Each row below holds a small network's activations on one input, seen along a few directions.
In each table, some parts of the input vary, and every possible input appears once, in random order.
Descriptions start from the smaller parts, as in this example, which fits no table here: one of 5 places around a ring, together with either a single point or one of 9 places around a ring or (one of 2 separate values, together with one of 6 places along a line).
Shared parts are said once, and a part with two or three values counts as separate values.
In the rows, 128 means zero.

Other details of the inputs vary at random and push rows far along three fixed directions, the same in every table; ignore that.

Table:
R1: [144 136 104 170 123 116  91 145 138 120  86]
R2: [ 57 130 154 120 127  92 138 118 127 118  99]
R3: [120 147 132 190 106 168 116 192 151 113  67]
R4: [ 81 127 193 119  92 178 210 150 120 123 146]
R5: [144 134 137 148 104 145 138 137 143 131 129]
R6: [111 125 152 146  92 197 170 156 128 113 112]
R7: [220 115  62 143 140 199 115 128 147 127 131]
R8: [129 132 107 146 132  70  81 122 130 115 103]
R9: [164 139 107 149 135 119 100 128 142 150 127]
R10: [112 122 141 134 117 158 127 132 139 136 122]
R11: [ 84 160 169 184 100 129 136 165 146 128  81]
R12: [142 117 156 127  85 201 194 133 131 136 152]
R13: [148 106 149 109 109 220 178 127 135 118 131]
R14: [161 119 133  87 140 112 131  94 114 143 168]
R15: [177 131 111 139 133 162 128 143 142 146 146]
R16: [ 82 139 149 109 141  45 111  98 117 136 142]
R17: [122 132 145 126 119 124 153 140 125 128 140]
R18: [ 94 126 143 128 128 148 150 145 136 115 107]
R19: [ 80 132 154 103 150  62  97 109 111 128 113]
R20: [125 121 127 136 116 128 131 125 120 116 118]
R21: [151 135  93 157 148 111  69 131 141 142 101]
R22: [151 112 124  77 121 117 167  91 102 133 190]
R23: [158  93 103  79 133 139 147  79 121 122 170]
R24: [204 144 106 164 131 137  93 145 146 133 109]
R25: [ 98 135 129 142 133  81 106 146 122 111  97]
R26: [109 131 166 125  96 167 184 151 128 127 142]
R27: [ 99 108 149  91 115 176 186 124 123 116 145]
R28: [ 88 125 125  94 163  49  98 107 106 131 138]
R29: [182  99 110  87 130 129 131  94 104 117 159]
R30: [105 120 120 104 139  40 102  90 104 111 135]
R31: [136 102 110  85 142 111 135  79 118 118 158]
R32: [151 126 130 126 115 130 141 114 129 130 152]
R33: [176 141  86 175 147 164  74 164 151 136  99]
R34: [ 99 147 118 157 137 110 100 147 146 118  75]
R35: [189 146  87 161 140 137  88 143 149 150 123]
R36: [116 113 130 102 136 125 131 101 112 137 149]
R37: [184 106  93 118 133 150 131 123 116 117 152]
R38: [170 110  92 106 157 133 109 111 117 136 160]
R39: [133 131 136 121 136 132 140 130 126 140 151]
R40: [187 118 106 119 128 149 126 108 138 148 167]
R41: [ 79 143 140  94 158  23 110 103 104 134 149]
R42: [114 130 126 130 132 137 115 134 129 137 119]
R43: [ 67 134 160 138 124 118 118 132 132 129 106]
R44: [119 147 110 177 141 113  85 145 152 120  67]
R45: [ 92 132 159 148 100 172 159 167 129 108 103]
R46: [158 109 101 109 146 152 138 117 127 118 144]
R47: [126 120 100  90 163  69  94  89 103 135 155]
R48: [ 28 150 204 128 105 126 173 146 124 135 115]
R49: [161 146  95 192 120 148  85 172 151 120  72]
R50: [ 91 109 160  89 116 170 174 128 113 132 156]
R51: [ 88 142 138  99 152  40 111 112 112 137 145]
R52: [183 115 100  90 139 115 142 100 108 130 189]
R53: [177 135  74 156 156 136  84 143 149 119 101]
R54: [117 123 162 109  98 170 194 126 115 128 161]
R55: [ 57 173 172 189 121  95 104 166 150 139  64]
Each input here is: one of 5 places around a ring, together with either a single point or (one of 2 separate values, together with one of 5 places along a line).
Question: Changing only the place on the ring of 5 turns R53 into R52. The same change can be made to R2. Which row results?
Answer: R12
Question: Which other rows does R28 become when the place on the ring of 5 takes its other values? List them by row number.
Answer: R15, R17, R18, R25
Question: A walk changes only the place on the line of 5. It starts at R30 and steps to R20. List the rest of the walk in order.
Answer: R6, R45, R37
Question: Which other rows does R54 become when the choice among 2 separate values takes its other values? List them by row number.
Answer: R22
Question: Which other rows does R37 become when the place on the ring of 5 takes its other values? List them by row number.
Answer: R4, R38, R39, R46
Question: Which other rows does R52 become when the choice among 2 separate values takes its other values? List them by row number.
Answer: R26

Table:
R56: [169 101 108  55 153 104 140  44 124 144 201]
R57: [ 97 145 146 132 154 107 100 132 155 146 109]
R58: [132 146 108 173 154 132  77 143 149 154  93]
R59: [143 145 116 174 123 114  93 146 148 104  54]
R60: [195 124 130 153 107 210 129 163 141 159 140]
R61: [ 52 111 179  62 119 101 195 108  87  89 136]
R62: [174  82 108  39 155 110 122  60  84 127 182]
R63: [139 118 110 153 125 150 129 157 134  99 109]
R64: [128 145 101 157 152  81  75 103 140 146 102]
R65: [ 93 138 134 161 118 155  99 159 145 137  92]
R66: [218 124  62 121 156 117 109  92 160 136 155]
R67: [100 141 170 119 125  96 121 128 111 144 146]
R68: [ 37  96 178  66 125 109 174 115  83 105 155]
R69: [ 61 133 138 129 108  85 138 119 128 115 110]
R70: [164 112 106  69 140  72 153  98  89 129 198]
R71: [130 122 159 142  97 191 141 131 135 116  89]
R72: [ 67 132 213 109  83 139 189 114 109 133 156]
R73: [ 87 154 114 173 130  66  56 129 144 129  72]
R74: [194 137 120 154 119 210 136 173 133 140 147]
R75: [149 141 130 148 126 147 122 173 125 143 125]
R76: [181 129  95 123 147 168 150 132 158 127 150]
R77: [ 96 146 109  95 193  17  79 107 126 134 131]
R78: [205  91  62 102 153  82  70  65 112 123 162]
R79: [129 117 167 113  78 166 205 130 121 134 160]
R80: [ 84 118 171  98 119 168 166 145 106 108 110]
R81: [ 44 129 148 107 115 106 167 133 113 106 130]
R82: [178 120  89 141 126 167 148 109 144 137 142]
R83: [156 138 141 160 101 144 120 140 138 148 120]
R84: [192 141 126 175  90 195 152 156 151 132 132]
R85: [ 69 149 144 153 129 134 159 153 137 122 101]
R86: [144 143 159 157  89 212 190 178 137 121 139]
R87: [ 91 136 127 166 148  69  47 148 134 121  70]
R88: [124 106 127 133 107 134 145 121 129 105 122]
R89: [ 84 164 110 167 171  70  70 155 135 138  76]
R90: [171 107  72 100 146 153 115 120 115 132 166]
Question: What is each input in this table made of?
Answer: one of 5 places around a ring, together with either one of 2 separate values or one of 5 places along a line
Question: Changing only the place on the ring of 5 turns R88 into R68. The same change can be made to R79. Which row results?
Answer: R75
Question: Which other rows agree with R85 in the place on the ring of 5? List them by row number.
Answer: R61, R63, R70, R76, R81, R86
Question: Which other rows does R79 become when the choice among 2 separate values takes its other values? List them by row number.
Answer: R84
